These are the activations of a small neural network, seen along a few directions. Each row is one input.
Each table varies a few parts of the input and shows all the possible inputs, shuffled.
Descriptions start from the smaller parts, as in this example, which fits no table here: ring(8) and (point or ring(9) or (values(2) and line(6))).
Shared parts are said once, and a part with two or three values counts as separate values.
In the rows, 128 means zero.

Other details of the inputs vary at random and push rows far along two fixed directions, the same in every table; ignore that.

Rows:
row 1: [129  89  74  60 149 129 173 217  77 115  56 200 171]
row 2: [ 54  93 154  91  80 125  84 226  87 134 127 133 188]
row 3: [ 67 100 123 146  75 129 149 232  66 128 105 147 193]
row 4: [167 123 117 127 164 113 112  94 153 123 116 145 129]
row 5: [108 168 159 216  91 114  76 128 144 138 150 100 140]
row 6: [134 166 121 182 129 134 169 115 141 107 166 110 109]
row 7: [206  61  96  41 208 123 146  79 136 137  66 190 130]
row 8: [116 163 147 128 111 136 106  95 143 141 153  88  78]
row 9: [120 163 143 130 129 128 102 104 157 122 174  91  92]
row 10: [140 123 128  73 153 134 121 101 148 118 143 119 104]
row 11: [118 172 143 130 122 133 102 105 152 135 161  91  81]
row 12: [ 71  98 132 143  82 131 152 234  71 119 118 151 205]
row 13: [107 146 170 212  94 116  83 118 148 122 165  96 159]
row 14: [131 166 126 181 111 140 172 106 127 126 144 105  96]
row 15: [135 117 125  76 141 136 124  96 136 146 130 118  87]
row 16: [134 154 130 178 125 140 175 106 140 104 168 106 118]
row 17: [185 110 107  94 168 122 126  76 138 142  77 158 110]
row 18: [182  91 108  96 171 122 130  72 138 148  87 155 114]
Each input here is: values(3) and ring(6).
The inputs of row 6 and row 9 match in every part but the values(3) part. If row 14 is changed in the same way as row 6 into row 9, which row does it become?
> row 8
Change only the ring(6) part in row 18. List by row number the other rows that result.
> row 4, row 5, row 7, row 13, row 17
Change only the values(3) part in row 5. List by row number the other rows that result.
> row 1, row 11

Rows:
row 19: [ 79 127 123 203  90 103 122 182 118 101 150 117 176]
row 20: [169 146 148 186 139 137 185  75 135 144 150 123 107]
row 21: [133  78 129  66 136 112 106 144 106 151 109 158 143]
row 22: [ 55 138 158 191  62 143 119 212 105 115 183  88 174]
row 23: [174 112 109 101 182 127 128  87 171 128 120 150 111]
row 24: [176 158 129 138 141 133 121  49 150 115 114 110  81]
row 25: [145  86 129  75 127 122 124 131 103 117  85 153 167]
row 26: [ 49 134 174 191  49 116  68 185 112 158 145  98 165]
row 27: [162 134 103  86 166 138 167  93 158 100 130 150 101]
row 28: [165 148 128 127 152 124 103  62 153 150 136 117  57]
row 29: [117  47  80  78 134 110 159 187  72 123  73 180 193]
row 30: [137  41  65  61 169 116 162 179  84 105  70 196 187]
row 31: [142 149 162 173 118 133 110  73 152 101 164  92 124]
row 32: [158 142  95  89 153 150 161  87 135 121 106 147  82]
row 33: [172 154 114 142 163 128 116  63 171 146 142 121  90]
row 34: [123 158 137 169  99 149 159 105 144 138 163  78  80]
row 35: [ 67 171 146 154  78 122  99 187 107 118 152 111 154]
row 36: [153 139 106  71 169 141 148 102 132 136 113 124  63]
row 37: [167 172 134 151 133 121 113  67 155 111 137 105 104]
row 38: [ 88 115 148 163  84 127  91 157 122 155 121 122 153]
row 39: [145 153 132 113 136 143 156  59 148 131 139 107  60]
row 40: [ 63 158 164 186  61  99  47 199 110 143 164 106 165]
row 41: [ 41 147 175 176  63 134  95 194 102 108 179  97 173]
row 42: [ 87 147 125 156  85 144 130 190 105 130 133 107 133]
row 43: [146  82  96  52 149 144 179 154 104 132 104 151 135]
row 44: [133  49 101  28 172 121 113 181 101 134  74 195 183]
row 45: [132 183 122 170 117 139 148 117 149 127 176  84  92]
row 46: [160 119 108  84 166 152 169  83 143 106 138 146 105]
row 47: [164 155 146 152 138 121 119  68 170  95 145 107 109]
row 48: [161 143  89 169 153 125 161  60 142 124 128 113  75]
row 49: [ 97 130 118  89 115 135 120 174  94 122  96 147 134]
row 50: [168 152  85 165 159 113 161  65 150 119 143 116  89]
row 51: [161 127 139 123 155 128 129  48 160 157 154 109  88]
row 52: [124  82  94  13 164 123 143 196 101  99  72 196 166]
row 53: [151 144 146 155 129 133 124  58 160 140 123  96  98]
row 54: [160 148 103  67 176 129 148 106 140 131 129 126  78]
row 55: [ 74 147 172 235  52 125 134 196  91 144 133 121 175]
row 56: [151 132 150 140 148 124 103  71 158 135 176 108  89]
row 57: [173 141 140 133 131 131 133  42 154 122 116 107  84]
row 58: [133 147 145 124 152 143 142  88 150 122 182  87  79]
row 59: [178  87  73  55 185 119 180 186  84 130  40 229 174]
row 60: [ 88 118 158 145  79 111  78 160 112 154 131 119 135]
row 61: [131 139 127 133 135 126  98 109 138 152 121 123 104]
row 62: [103  85 107  30 151 118 131 224  99 111  90 170 166]
row 63: [154 160 136 160 140 136 112  65 157 133 120 100  95]
row 64: [128  91  99  60 145 113 102 197  98 124  51 182 201]
row 65: [ 36 148 173 170  48 128  98 204  98 142 157  80 143]
row 66: [153 146 145 141 149 111 102  81 172 128 168 112  85]
row 67: [ 52 126 138 224  47 110 117 184  95 128 141  98 170]
row 68: [ 79 141 175 236  74 130 131 200  95 124 161 125 195]
row 69: [157  92 109  69 173 119 123 141 140 109  76 168 164]
row 70: [ 58 122 174 198  56 125  75 180 112 153 160 101 188]
row 71: [115 141 149 197 110 120 148 184 117 117 135 147 173]
row 72: [139  80  84  29 167 108 105 188 102 143  59 198 173]
row 73: [149 158 122 147 143 141 165 103 167 111 173  97  86]
row 74: [120  66 103   7 147 131 151 179  78 123  72 186 166]
row 75: [112 102 127 101 138 110  96 175 131 129 114 154 166]
row 76: [119 129 143 102 131 135 144 117 124 139 156  99 101]
row 77: [125 132 132 119 114 145 157 103 128 125 149 122 120]
row 78: [172 144 115 155 156 137 175 107 120 138  99 155 105]
row 79: [ 86 163 127 149  85 130 118 175 114 115 144 127 155]
row 80: [135 134 122 146 133 135 102 108 141 150 116 128 110]
row 81: [156 138 149 156 152 138 120  62 166 119 151 100 118]
row 82: [138 112 135 141 146 138 110 104 149 135 147 128 133]
row 83: [171 131 143 133 153 134 136  42 161 137 135 102 105]
row 84: [141 131 114 101 127 146 164  91 135 127 117 135  93]
The inputs of row 40 and row 66 match in every part but one. If row 59 is changed in the same way as row 40 into row 66, which row does it become?
> row 71
Describe the family of inputs behind these rows.
> ring(6) and (values(2) or line(4) or line(5))
Which other rows agree with row 53 in the ring(6) part? List them by row number.
> row 26, row 34, row 38, row 39, row 55, row 57, row 60, row 65, row 67, row 84
Change only the values(2) part in row 19. List by row number the other rows that result.
> row 71

Rows:
row 85: [102 156 151 218  77 115 128 165 109 115 130 117 176]
row 86: [174 122 109  74 188 134 185  71 146 119 152 134  70]
row 87: [ 63 137 156 163  69 140 128 165 111 120 171  91 156]
row 88: [118 165 171 214 111 126 131  90 156 113 223  73 108]
row 89: [ 75 155 132 188  86 128 127 196 116 138 158  98 137]
row 90: [ 77 137 184 162  79 120  35 155 124 169 141 100 150]
row 91: [100 187 169 172  83 118  45  76 166 151 179  53  67]
row 92: [ 71  97 153  46 108 122  51 218 103 135 104 147 184]
row 93: [127 173 148 246 117 121 129  97 170 133 192  77 110]
row 94: [156  87  75  87 176 125 161 158 109 143  77 174 135]
row 95: [ 82  86 137  63 108 100  27 201 108 115  95 150 201]
row 96: [157  74 132  38 171 114  73 127 138 152  76 174 153]
row 97: [ 82 138 155 205  64 136 126 157  98 134 124 106 153]
row 98: [ 66  99 132  47  99 106  37 209 100 123  94 143 178]
row 99: [ 77 171 132 193  74 133 131 188 109 130 150 119 138]
row 100: [104 187 165 206  86 149 148  85 149 106 184  62  91]
row 101: [ 96  80 129 126  95 123 129 204  84 117  71 167 208]
row 102: [107 176 163 206  93 131 143  99 141 144 209  68  74]
row 103: [ 86 160 133 215  80 127 123 175 105 137 140 127 152]
row 104: [191  98 109 104 175 137 174  42 155 136 121 139 100]
row 105: [150  68 101  55 161 138 160 132 116 110 102 165 162]
row 106: [202 142  93 125 174 134 190  59 130 131  90 146  81]
row 107: [200 134  90 127 188 130 176  63 159 123 114 164  95]
row 108: [153 120  89  62 157 132 182 154 100  98  76 170 140]
row 109: [ 80  86 129  79  97 100  29 197  89 154  69 154 180]
row 110: [ 88  76 124 114 107 114 128 219  65 146 101 168 184]
row 111: [194 124  90 105 206 134 172  78 169 108 139 136  95]
row 112: [193 154  92 102 167 140 198  72 134 123 100 137  67]
row 113: [169 107  93  77 165 127 171 146 108  90  77 176 161]
row 114: [152  76 111  39 163  98  59 118 135 140  66 169 146]
row 115: [ 81  98 121 101  82 137 142 219  71 124  74 154 174]
row 116: [ 87  84 158  62 116 116  40 210 111 128 105 154 207]
row 117: [120 174 169 222  94 144 137  78 157  99 185  69 113]
row 118: [178 137  86  90 198 139 183  85 161 115 138 129  73]
row 119: [175 116 101  80 162 151 187  57 141 143 124 126  67]
row 120: [112 159 161 226  85 142 136  70 141 152 184  67  98]
row 121: [180 153  85  94 186 144 188  77 154 107 130 150  75]
row 122: [195 141  89 110 193 139 177  69 161 100 131 156  96]
row 123: [178 129 131  45 177 138 102  58 166 161 118 125  56]
row 124: [123 159 171 231 106 117 130  83 155 137 206  81 107]
Describe the family of inputs behind these rows.
> ring(5) and (values(2) or ring(6))
The inputs of row 107 and row 99 match in every part but the ring(5) part. If row 85 is changed in the same way as row 107 into row 99, which row does it become?
> row 112
Which other rows agree with row 120 in the ring(5) part? List them by row number.
> row 90, row 94, row 97, row 103, row 106, row 109, row 110
Change only the ring(5) part in row 114. List by row number the other rows that result.
> row 91, row 95, row 98, row 109
Start at row 89 and move only the ring(5) part, one step at a time. The first step leads to row 94. Which rows follow, in order?
> row 93, row 111, row 118

Rows:
row 125: [144  99 104  91 142 132 158 140 108 114  85 164 148]
row 126: [ 60 132 146 185  70 121 115 223  93 125 140 125 184]
row 127: [133 135 139 120 135 134 131 113 142 122 149 117 116]
row 128: [139 121 132 139 132 122 122 100 137 135 135 121 120]
row 129: [127 128 131 122 129 130 133 108 133 130 145 112 107]
row 130: [145  80  98  45 156 115 122 168  98 132  57 191 161]
row 131: [133 141 120 138 131 136 153 116 130 127 144 126 111]
row 132: [145 139 121 154 135 130 154 115 131 125 131 123 122]
row 133: [ 87 138 138 142  96 125 100 172 121 120 142 113 150]
row 134: [131 146 132 119 128 130 125 113 132 130 135 117 102]
row 135: [128 136 132 122 128 139 130 111 135 138 134 113 103]
row 136: [139 136 126 139 139 123 112 106 147 126 131 124 122]
row 137: [139 130 133 139 130 130 119 103 140 143 125 123 116]
row 138: [143 129 140 137 140 127 120 104 144 127 139 126 128]
Describe the family of inputs behind these rows.
> line(4) or (values(2) and ring(5))
Change only the values(2) part in row 129. List by row number the other rows that result.
> row 128
Which other rows belong to the same alternative as row 126? List them by row number.
> row 125, row 131, row 132
